Here are a small network's activations along a few directions, averaged over the inputs that share one value of a field.
Values that are neighbours, or in one group, have similar rows; names and order tell nothing.
In the rows, zero is written as 500.
Strong random noise was added to every row along 5 fixed directions; ignore it. To show where, here is one row again and again, with new noise each time:
[508 332 535 470 422 691 438 487 467 364 581 639 459 580 412 490]
[535 677 521 480 586 536 518 379 559 472 482 327 504 565 507 462]
[530 643 641 315 586 339 279 425 440 383 454 556 273 431 462 456]
[632 655 573 453 552 310 351 449 370 483 504 478 379 525 527 485]
[569 354 518 507 422 567 406 521 390 413 603 656 443 576 437 501]
[540 568 726 258 515 573 291 372 479 316 389 538 337 493 498 500]
[432 581 394 534 612 584 605 433 671 484 549 396 536 496 410 435]


Values of FOFUP:
zele: [202 854 721 305 527 489 503 284 527 293 300 176 379 700 515 278]
faz: [418 383 484 530 393 492 637 561 482 457 561 580 475 576 525 462]
zefun: [423 435 764 417 414 579 401 493 343 414 517 558 402 463 540 498]
tizo: [685 400 433 628 418 704 587 488 480 561 545 435 691 658 566 595]
raba: [508 638 700 484 451 608 605 495 413 536 365 343 542 632 735 553]
risi: [368 700 485 576 532 526 636 495 543 609 438 356 587 560 513 447]
galo: [392 725 486 594 513 474 503 405 380 505 638 116 505 700 532 330]
bul: [531 208 441 521 316 696 517 486 609 476 407 470 719 539 570 617]
zize: [456 177 369 573 422 492 603 578 490 422 652 700 439 552 348 473]
tapaz: [218 455 458 509 598 771 605 523 655 476 587 565 498 466 256 410]
The values of FOFUP form a network in which each value has 3 neighbours.
Question: Name the neighbours of faz, in listed order.
Answer: zele, raba, zize
Question: Name the neighbours of galo, in listed order.
Answer: zefun, tizo, bul

Values of GIRIM:
gif: [184 280 422 363 516 785 472 408 722 200 569 615 422 515 197 344]
pubu: [352 347 607 506 424 413 412 654 287 502 595 753 428 435 390 496]
lubi: [353 300 316 531 437 788 688 420 727 411 543 398 681 625 396 452]
pez: [584 323 377 523 461 634 421 507 511 419 673 615 433 438 455 482]
leme: [674 579 642 305 557 452 295 356 458 427 386 453 442 488 501 534]
likel: [586 486 377 597 571 385 461 594 442 522 711 744 373 456 385 494]
nuf: [569 428 598 440 371 188 380 602 274 510 420 740 377 408 605 537]
nomo: [408 504 737 344 336 784 463 502 479 384 293 591 518 620 595 532]
vip: [553 584 544 608 578 587 572 447 394 511 646 397 476 622 494 438]
rila: [322 394 630 454 415 800 508 499 458 445 524 561 460 494 399 450]
pufup: [706 527 466 664 559  48 353 731 269 785 613 692 466 290 536 620]
piza: [669 190 549 502 286 278 353 639 321 448 507 693 384 564 573 645]
bana: [402 365 416 597 351 536 570 583 428 417 560 542 515 721 533 413]
The values of GIRIM form a ring.
Question: What is the length, in steps, of the shortest route from piza to vip?
Answer: 6
Question: Name the neighbours of nuf, in listed order.
Answer: nomo, bana
Question: Name the neighbours of pez, in listed order.
Answer: leme, likel
Question: Name the neighbours of rila, in listed order.
Answer: pubu, pufup

Values of TATO:
dor: [299 780 518 509 659 621 566 415 612 596 557 314 522 404 438 428]
malo: [361 546 561 544 410 535 454 517 371 476 525 408 516 626 480 389]
temo: [785 399 504 475 527 462 215 565 426 560 509 642 474 265 607 678]
zuzut: [528 548 271 571 626 243 558 490 561 578 583 484 464 526 318 444]
tuti: [800 883 469 640 740  58 605 548 409 890 375 359 573 358 700 635]
zogoz: [477 328 575 503 328 420 482 473 314 386 550 463 439 701 542 469]
leg: [845 409 509 504 477 694 445 542 550 584 347 668 646 472 646 739]
bofal: [377 468 573 412 508 566 619 607 716 564 278 558 530 258 633 588]
vibil: [285 412 382 302 552 510 479 520 837 386 293 651 549 238 369 472]
vope: [554 530 617 372 421 629 543 293 520 298 524 306 477 651 569 457]
The values of TATO form a network in which each value has 3 neighbours.
Question: Name the neighbours of vibil, in listed order.
Answer: malo, zuzut, zogoz
Question: Name the neighbours of tuti, in listed order.
Answer: dor, leg, bofal
